Each row below holds a small network's activations on one input, seen along a few directions.
In each table, some parts of the input vary, and every possible input appears once, in random order.
Descriptions start from the smaller parts, as in this example, which fits no table here: one of 2 separate values, together with either a single point or one of 9 places around a ring or (one of 6 places along a line, together with one of 8 places around a ring).
Shared parts are said once, and a part with two or three values counts as separate values.
In the rows, 128 means zero.

Other details of the inputs shift rows strongly along two fixed directions, in all tables alike. That doesn't count.

Table:
row 1: [147  85  96 179  76 189 115 149 115  36 144]
row 2: [116 125 174  66 175 106  94  52 111 138 130]
row 3: [161 100 124 233 143 173  97 125  89  63 135]
row 4: [120 128 153  21 100  69 146 142 160 156 136]
row 5: [163 100 159 140 128 124 110 100  97  64 122]
row 6: [175  98  99 221  91 186 136 140 122  76 142]
row 7: [167 121 108 108  84 120 164 130 186 170 134]
row 8: [142 110 174  82 168  78 109  65 130 140 121]
row 9: [160 132  59 132  55 177 192 175 202 126 148]
row 10: [121 120 168 102 174 116 116  86 107  65 125]
row 11: [116 130  88 212 109 156 106 175  94  81 136]
row 12: [111 140 148 187 184 154  60  88  63  93 128]
row 13: [117 145 176  16 158  65 154 108 150 143 125]
row 14: [152 131 120 239 157 142  83 154  43  61 118]
row 15: [140 143  94  92  66 144 185 145 188 210 157]
row 16: [164  98 111 144  48 187 154 178 113  53 106]
row 17: [115 160  87  98  69 107 169 190 207 220 144]
row 18: [105 119 156 155 200 139 110  78 108  86 136]
row 19: [111 120 145  52 128 100 153 101 182 205 105]
row 20: [ 89 132 156  71 168  72 115 111 165 206 142]
row 21: [141 120 112 200 134 193  93 122  90  86 147]
row 22: [104  94 161 154 176 146  96  80  98 106 106]
row 23: [147 179  46 145  37 149 195 226 145 192 144]
row 24: [134 125 147 206 180 127  73  98  78  89 118]
row 25: [105 103 181  74 179 103  96  61 116 133  95]
row 26: [165 120  69 159  44 204 164 157 152 111 151]
row 27: [119 122 158  27 111  86 154 112 166 182  99]
row 28: [150 149  64 134  73 162 196 194 208 167 150]
row 29: [101 164 137 112 181  99 121 117 150 164 126]
row 30: [147 173  41 167  63 155 198 241 156 145 140]
row 31: [105 148 127 195 189 139  99 125  77  73 123]
row 32: [111 130 114 208 162 136  63 163  52  63 128]
row 33: [155 158  73 165  62 121 186 194 158 177 130]
row 34: [ 92 158 134  88 157  70 140 151 125 215  91]
row 35: [115 127 153  72 175 101 126  79 143 122 129]
row 36: [152 103 134 171 105 188 104 109  65  24 138]
row 37: [144 117 198  68 171  62 100  78  98 108 113]
row 38: [134  93 100 203  97 190 112 150 120  65 154]
row 39: [ 95 150 144  90 147  94 131 123 159 216  98]
row 40: [129 129 176  70 145 109 109  88  86 100 129]
row 41: [131 152  54 152  34 154 203 219 170 188 110]
row 42: [103  94 161 135 177 124  69  77 103  81 136]
row 43: [ 98 178 132  88 146  84 136 121 130 218 130]
row 44: [ 99 111 190  53 163  69  98  83 121 124 131]
row 45: [ 93 129 161  74 171  90 131 102 159 217 105]
Each input here is: one of 5 separate values, together with one of 9 places along a line.
Q: The inputs of row 28 and row 31 match in every part but the place on the line of 9. If row 45 is changed in the same way as row 28 into row 31, which row does it become?
A: row 41
Q: The inputs of row 4 and row 17 match in every part but the place on the line of 9. If row 37 is changed in the same way as row 4 into row 17, which row does it become?
A: row 24
Q: Change only the place on the line of 9 in row 43. List by row number the other rows that result.
A: row 2, row 12, row 15, row 21, row 23, row 26, row 36, row 40
Q: Change only the choice among 5 separate values in row 32. List by row number the other rows that result.
A: row 14, row 23, row 30, row 34

Table:
row 46: [127 139 119 134 120 126 128 141 120 112 130]
row 47: [129 145 118 118 115 124 150 150 134 134 129]
row 48: [126 139 104 107  92 131 158 161 170 164 133]
row 49: [130 132 118 124 124 120 140 145 139 134 131]
row 50: [132 125 138 153 146 142 110 116 107 110 120]
row 51: [145 112 138 115 117 144 133 115 126  95 128]
row 52: [132 145 105  92  94 113 167 162 166 177 142]
row 53: [ 95 116 202  36 196  65  97  52 124 152 113]
row 54: [126 128 131 144 151 136 115 124 103  99 127]
row 55: [144 101 141 131 118 150 117 113 111  77 136]
row 56: [134 143  95 106  88 135 178 155 183 179 140]
row 57: [ 93 142 176  63 178  61 113  93 122 182 109]
row 58: [133 124 133 158 127 137 113 133  93  99 127]
row 59: [130 127 127 157 142 152 115 127 113  95 130]
row 60: [ 90 138 183  60 193  63 101  76 133 194 111]
row 61: [134 129 132 157 132 140 119 132  94  97 118]
row 62: [126 129 130 153 132 138 115 137  98  91 135]
row 63: [141 138 109 113  88 128 158 155 163 175 137]
row 64: [118 116 122 159 138 156 113 121 117  99 131]
row 65: [120 132 120 135 118 133 130 149 118 111 126]
row 66: [130 127 119 153 137 140 110 129 106  91 130]
row 67: [134 127 127 147 130 136 111 121 119 118 125]
row 68: [143 112 133 110 109 136 129 114 133 100 129]
row 69: [124 126 122 148 140 142 116 113 125 111 135]
row 70: [128 117 126 156 132 144 110 132  99 101 118]
row 71: [128 122 119 153 130 151 123 124 125 113 144]
row 72: [125 117 122 150 125 149 123 123 126 126 124]
row 73: [133 128 128 157 127 135 111 129  96  95 120]
row 74: [122 121 122 151 137 145 112 136 105  93 126]
row 75: [130 135 121 113 120 126 152 125 155 172 127]
row 76: [146 147  93  97  72 122 185 173 176 191 128]
row 77: [147 102 133 126 107 143 133 124 132  88 128]
row 78: [134 126 129 150 122 126 126 140 111 111 119]
row 79: [136 119 127 158 132 142 111 130  97 103 129]
row 80: [ 88 142 192  65 213  46  98  76 115 163 116]
row 81: [ 94 148 176  57 197  61 103  75 140 184 124]
row 82: [147 150  84  89  58 116 187 177 187 201 132]
row 83: [133 112 127 170 137 148 114 116 116 106 126]
row 84: [139 145  94 100  76 121 181 173 194 184 139]
row 85: [127 121 120 151 134 142 128 125 135 116 135]
row 86: [141 135 108 118  91 123 160 156 169 171 128]
row 87: [133 120 120 151 119 146 128 125 128 131 136]
row 88: [129 123 128 158 137 149 110 128 111  97 139]
row 89: [137 117 127 162 136 137 114 131 103 100 121]
row 90: [130 122 125 152 135 141 114 109 120 119 127]
Q: What is each input in this table made of?
A: one of 5 separate values, together with either a single point or (one of 2 separate values, together with one of 4 places along a line)
Q: The inputs of row 52 and row 54 match in every part but the choice among 5 separate values. If row 63 is changed in the same way as row 52 into row 54, which row does it become?
A: row 50
Q: Change only the choice among 2 separate values in row 62. List by row number the other rows that result.
A: row 58
Q: Start at row 90 and move only the place on the line of 4, one step at a time. The first step leads to row 67. Which rows follow, in order?
A: row 82, row 73
